A small network was shown many inputs. Here are its activations along a few directions, one row for each input.
In each table, some parts of the input vary, and every possible input appears once, in random order.
A made-up example of a description, with smaller parts first: ring(8) and (point or (values(2) and line(4)) or ring(9)).
Shared parts are said once, and a part with two or three values counts as separate values.

Other details of the inputs shift rows strongly along two fixed directions, in all tables alike. That doesn't count.

A family of inputs:
row 1: [ 42 -79   1 -50  10 -53 -96 -48  36 -49 -11]
row 2: [ -4  10  20  17  28   0   8 -15 -19  -6   9]
row 3: [ 23  12 -32  -9 -58  23  17  41   1   5 -25]
row 4: [  6   3 -31 -13 -52  28  26  47  12   2   1]
row 5: [-15   3  19  13  19   6   0 -19 -22   1   6]
row 6: [ -3  13  20  16  30  -4  10 -12 -18  -7  14]
row 7: [-18  16  11   8  13  -1 -10 -20  -6  26 -15]
row 8: [-12   7  14  13  25  -4   7 -14 -18  -2  23]
row 9: [ -7   6  22  16  22   4   4 -18 -24  -2   2]
row 10: [-17  11   9  12  15  -8  -4 -16  -2  27  -5]
row 11: [ 65 -62 -37 -51 -31 -48 -60   7  57 -45  -9]
row 12: [ 10   5 -24 -10 -42  25  27  47   6 -13  10]
row 13: [-25   6   6   9  19  -8   1 -14   3  23  14]
row 14: [ 30  -1 -21  -7 -40  24  27  43  -5 -28   5]
row 15: [-13   7  18  12  24   5   3 -17 -18  -2   8]
row 16: [  9   7 -31 -12 -47  21  26  49  18  -3   6]
row 17: [-16   7  21  10  16  13  -5 -24 -24   0  -4]
row 18: [-23   1  16   9  17   4  -3 -17 -12  12   6]
row 19: [  3   3 -29 -16 -60  36  18  42   5   4 -12]
row 20: [-26   7  13   7  16   1  -6 -16  -1  22  -3]
row 21: [-24   9  10   7  19  -2  -2 -15   2  20   4]
row 22: [ -6  21   2  20  22 -23   4 -11   1  23   6]
row 23: [-13   4  16  13  23   3   4 -18 -20   0  13]
row 24: [ -7   9  24  16  23   6   3 -18 -22  -4  -2]
row 25: [ 63 -63 -13 -40  16 -79 -89 -36  55 -43 -16]
row 26: [ 28   0 -19  -7 -42  28  27  41  -8 -27   0]
row 27: [ 14   9 -31 -13 -60  29  17  43   5   6 -19]
row 28: [ -5  24   4  20  23 -21   3 -11   2  21   2]
row 29: [-27   9  13   4  12   6 -10 -21  -5  23  -8]
row 30: [-10  20  10  13  14  -6  -9 -20 -10  25 -20]
row 31: [-21   3  11  11  21  -2   2 -14  -8  11  18]
row 32: [-20   5  11  10  23  -7   4 -12  -7   9  23]
row 33: [-12  10  16  13  27  -2   6 -13 -16  -4  18]
row 34: [ -7  10  24  13  19  10  -1 -23 -26  -3  -7]
row 35: [ 15  10 -29 -10 -53  25  19  47  11   3 -18]
row 36: [ -9  19  10  16  18 -10  -4 -15  -5  24 -15]
row 37: [-15  16   6  15  21 -13   0 -13   4  23   2]
row 38: [-24   9   8   9  20  -5   0 -13   5  20   9]
row 39: [-14  19   5  15  22 -17   2 -11   5  22   7]
row 40: [  6   2 -19 -11 -49  37  21  43   0  -9  -7]
row 41: [ -3  10  18  16  28  -7  11 -13 -19  -5  18]
row 42: [ -7  18   5  18  20 -16   1 -15  -3  25  -4]
row 43: [ 48 -77  -3 -48  17 -61 -88 -36  47 -56   0]
row 44: [-26   4  11   7  15  -1  -4 -16  -2  24   2]
row 45: [ -8   8  22  13  18   8  -1 -24 -28  -1  -3]
row 46: [ 18   1 -21  -8 -40  31  26  42  -4 -24   5]
row 47: [-38 -27  23  -6  41  -3  39  -6   3   2   1]
row 48: [ 71 -60 -16 -46 -22 -27 -50   4  31 -72 -11]
row 49: [-15  13   6  13  19 -11   0 -15   1  26   2]
row 50: [ 48 -77  -1 -50  17 -58 -90 -38  45 -56  -5]
row 51: [-14  16   3  15  21 -19   4 -11   4  24  12]
row 52: [-16   4  18  10  15  11  -4 -25 -26   3   1]
row 53: [ 17  12 -32  -9 -50  22  23  48  14   2 -11]
row 54: [ 18  -1 -24  -8 -43  29  27  43  -6 -22   9]
row 55: [-21   3  13   9  20   1   0 -15 -10  11  13]
row 56: [-37 -23  26  -6  42   0  37  -5   5  -1  -4]
row 57: [ 26  15 -33  -5 -48  16  22  47  12   0 -17]
row 58: [ 15   1 -16  -8 -45  38  22  40  -9 -22  -7]
row 59: [-24   6  18   6  14  11  -9 -22 -15  11  -4]
row 60: [ 27  11 -38  -4 -49  10  24  48  14   1  -8]
row 61: [ 24  11 -32  -6 -53  18  21  46   7   4 -19]
row 62: [-23   8   6   9  20 -12   4 -12   4  21  19]
Description of these inputs: values(2) and (point or (line(5) and line(6))).
Q: Changing only the values(2) part turns row 51 into row 39. The same change can be made to row 5. Which row results?
A: row 58
Q: Changing only the values(2) part turns row 55 into row 50. The same change can be made to row 42. Which row results?
A: row 57
Q: A walk changes only the line(6) part. It starts at row 25 and steps to row 37. List the rest of the walk in order.
A: row 38, row 43, row 46, row 2
Q: A walk changes only the line(5) part. It starts at row 52 and steps to row 5. List the rest of the walk in order.
A: row 23, row 54, row 8
Q: Which other rows does row 53 become when the values(2) part takes its other values? List them by row number.
A: row 49
Q: Which other rows does row 14 become when the line(6) part takes its other values? List them by row number.
A: row 11, row 13, row 31, row 54, row 60
Q: A walk changes only the line(5) part. It starts at row 29 and steps to row 20. List the rest of the walk in order.
A: row 21, row 38, row 16

A family of inputs:
row 63: [ -4 -10  11   1   7   5   5  -4  -1  -4  -5]
row 64: [  2   9  -9  11   1 -16  -6  -1  11  12   8]
row 65: [ 0 -9  9  1  7  2  4 -5 -7 -4 -7]
row 66: [ 8  9 -2  8  7 -6 -2 -4  0 -3  9]
row 67: [11 10  1  7  8 -5 -1 -5 -5 -8  9]
row 68: [ -1   4   3   0  -1   0  -9  -7  -2   7 -10]
row 69: [-14  -9   5  -5   2   9  -5  -7  -4  -1  -6]
row 70: [  6   1   7   4  11  -7   8  -2  -7 -12   0]
row 71: [ 1 -4  2  2  6 -4 -1 -3  3 10 -8]
row 72: [-3 -1 -1  1  0  2 -8 -8 -3 10 -9]
row 73: [-4 -4  9  2  0  8 -8 -6 -9 -6  8]
row 74: [  5   5   3   4   8  -3  -1  -4   2   3 -11]
row 75: [  3  40 -29  12 -48  46  67  66 -11   7  -4]
row 76: [ 2  0 -4  6  6 -6 -2 -3  1  5 12]
row 77: [ -1  -6   6   4   7   2   3  -4  -3 -10  16]
row 78: [  2  -5   4   5   7   0   3  -5  -9 -10  14]
row 79: [  1  -2  -2   3  10 -10   5   1   3   5   1]
row 80: [  3   3   2   2   9 -12   4   2   3   2   0]
row 81: [-5  2 -2 -3 -3 -3 -8 -8 -3  8  5]
row 82: [ -8  -1  -1  -6  -2   0  -4 -11  -1  10  -8]
row 83: [ 9  8  3  4 12 -9  6 -1 -4 -7 -2]
row 84: [-2  0 -5  0  4 -8  3 -6  3  4 13]
row 85: [-7 -8  9 -1  1 10 -4 -9 -7 -5 -6]
row 86: [  0   2  -1   4  -1  -1 -12  -5  -5   8   4]
row 87: [  5  -1  11   3   6  -1   3  -5  -7  -6 -10]
row 88: [-12  -7   3  -5  13  -4   7   3  10  -1   7]
row 89: [  8   3   5   7   6  -3   2  -6  -9 -12  11]
row 90: [-12  -2   4  -4   1   5 -11  -3   2   2   9]
row 91: [-12  -8   7  -5   8   3   2  -1  10   4  -4]
row 92: [-10 -11   8  -4   9   4   3  -1   2   0  -5]
row 93: [ -4  -6   6   0   1   7  -4 -10 -12  -5  -8]
row 94: [  0  -3   6   2   0   5  -8  -7 -15  -6   5]
row 95: [  6  39 -26   7 -59  58  52  56 -21   5 -15]
row 96: [ -9 -10   4  -3  13  -3   8   3   2  -6   5]
row 97: [  2   7   0   3   2   2  -9  -9  -3   2 -12]
row 98: [-10  -5   4  -7   4  -3   3  -3  11  10  -6]
row 99: [-14  -2   1  -8  -2   2  -6  -9   5   9  -6]
row 100: [ 90 -90 -54 -78 -68 -25 -57  40  63 -90  -4]
row 101: [-11   1   1  -5  -3  -1 -10  -5   3   8   8]
row 102: [  8  12   4   5   1   1 -12  -7 -11  -4   1]
row 103: [-10  -5   5  -2   2   6  -9  -4  -6  -2   8]
row 104: [ -4  -2  -3  -4   9 -13   9  -1   5   5   2]
row 105: [ -1  11  -6   9  -5 -10 -17  -3   5  16   1]
row 106: [  0  -7   6   2  12  -5   9  -1  -7 -10   3]
row 107: [-10  -4   1  -1   8   0   0  -1   8  -2  18]
row 108: [ -6  17 -30  -9 -67  60  48  64  -1   3  -9]
row 109: [-4 -4  1 -4  4 -6  4 -6  5 10 -8]
row 110: [-8 -1 -2 -3  4 -6  1 -3  9  4 16]
row 111: [ -3  -9   8   1  12  -2   9   0  -1 -10   5]
row 112: [  2   8   3   3  -2  -2 -13  -4  -5   6   3]
row 113: [  5   5   8   5   0   3  -9  -8 -14  -8   3]
row 114: [-11  -3   0  -6   9 -10   8   1  11   4   5]
row 115: [ 5  6  1  5  5 -8 -2 -2  1  2 11]
row 116: [  9   6   7   3   8  -2   0  -5  -4  -2 -11]
row 117: [  2   2   8   2   0   5  -5 -11 -12  -6 -10]
row 118: [ -3   8  -6   6  -4  -8 -13  -6   7  18 -12]
row 119: [  0   7  -7   7   6 -20   0   3  12  13  -2]
row 120: [  0   6  -3   7   1 -13  -5  -1  13  18 -12]
row 121: [  3   2   6   1   5  -5  -1  -2   3   8 -10]
row 122: [  5  11   0   6   1   0 -13  -7  -6   1   1]
Q: Changing only one part turns row 103 into row 100. The same change can be made to row 105. Which row results?
A: row 64
Q: Changing only one part turns row 63 into row 111. The same change can be made to row 92. Which row results?
A: row 96
Q: Describe the family of inputs behind these rows.
A: ring(5) and (point or ring(11))
Q: A walk changes only the ring(5) part. It starts at row 65 and steps to row 106. List the rest of the walk in order.
A: row 78, row 94, row 93
Q: List by row number the other rows that have the ring(5) part in common with row 117.
A: row 68, row 69, row 72, row 82, row 85, row 93, row 95, row 97, row 99, row 108, row 118
Q: A walk changes only the ring(5) part. It starts at row 68 and steps to row 112. List the rest of the walk in order.
A: row 115, row 80, row 121

A family of inputs:
row 123: [-48  31  26  39  33  13  23 -24 -36  40  16]
row 124: [  9   2   5  -3   0  -6 -35 -21   0   1 -22]
row 125: [ -5 -26   7 -13  17 -11  -4 -12   5 -17  18]
row 126: [  0 -14  -1  -6  20 -29  -2  -2  27  -1  11]
row 127: [-47  48  28  37  29  14  13 -30 -29  54 -11]
row 128: [  4  -6  -7  -3  17 -30 -13  -4  26   9   3]
row 129: [ 36  14 -42 -10 -58   6   9  46  22   2 -15]
row 130: [ 28  -4 -34 -16 -60  26  11  40   4 -17  -5]
row 131: [  0 -21   5 -10  10 -12 -13 -14  -3 -10   9]
row 132: [ -1 -17   1  -7  26 -26   3  -1  23 -13  16]
row 133: [ -6 -17   4 -12  11  -9 -19 -11  16   3  -9]
row 134: [-18  46 -11  33 -24  37  66  42 -24  32   5]
row 135: [ 10 -14   1  -5  17 -26  -4  -9   5  -6   4]
row 136: [ 27   0 -26 -17 -61  31   5  39  -1 -18 -27]
row 137: [  5 -19   4  -7  24 -24   5  -6  13 -14  13]
row 138: [-36  48  -2  23 -29  52  56  36 -22  43 -11]
row 139: [  2 -21  10  -5   7  -5 -18 -17  -3  -7 -12]
row 140: [  0 -24  12 -13  12  -6 -11 -16  -5 -12 -10]
row 141: [  9  -1  -4  -2  10 -30 -18  -8  22  13  -3]
row 142: [  8  -3   1  -1   1 -12 -31 -19  -4  -3  -3]
row 143: [ -6 -14  -4  -9   9 -16 -21 -10  18   6   8]
row 144: [-10 -21   3 -11  13 -15 -11  -8  19  -4  16]
row 145: [ 10 -19 -24 -27 -47  27  24  49  21 -19  -8]
row 146: [-11 -28  12 -16  21  -6  -3  -8  13 -18   3]
row 147: [  6 -14   7  -6   6  -4 -20 -22  -3  -7 -16]
row 148: [-12  70 -17  36 -32  38  50  39 -22  42  -6]
row 149: [ 21 -11  20   2  13   7 -20 -19 -28 -44  17]
row 150: [ 20 -14  26  -1  14  13 -19 -21 -30 -45  -2]
row 151: [ -1  -8   0  -7   2 -17 -26 -13  14   9   2]
row 152: [ 17   4  -3   4   7 -25 -23 -13   4   0  -8]
row 153: [ 11 -19 -30 -26 -46  24  28  54  20 -29  15]
row 154: [-42  56  22  42  26  13   6 -28 -34  50   5]
row 155: [  6   1  -4  -3  -2 -16 -33 -19   9  11  -4]
row 156: [ 16 -24 -20 -29 -46  32  31  47   8 -32  -7]
row 157: [-19  43  40  48  46  16  28 -22 -54   3  22]
row 158: [ 16  -3  -3   2  11 -24 -14 -15   7  -1  -3]
Q: Changing only one part turns row 123 into row 134. The same change can be made to row 149. Which row results?
A: row 157
Q: Describe the family of inputs behind these rows.
A: values(3) and (point or ring(11))
Q: Which other rows does row 132 become when the values(3) part takes its other values? List them by row number.
A: row 146, row 153
Q: List by row number the other rows that have the values(3) part in common with row 136.
A: row 124, row 127, row 133, row 138, row 139, row 140, row 145, row 146, row 147, row 150, row 156
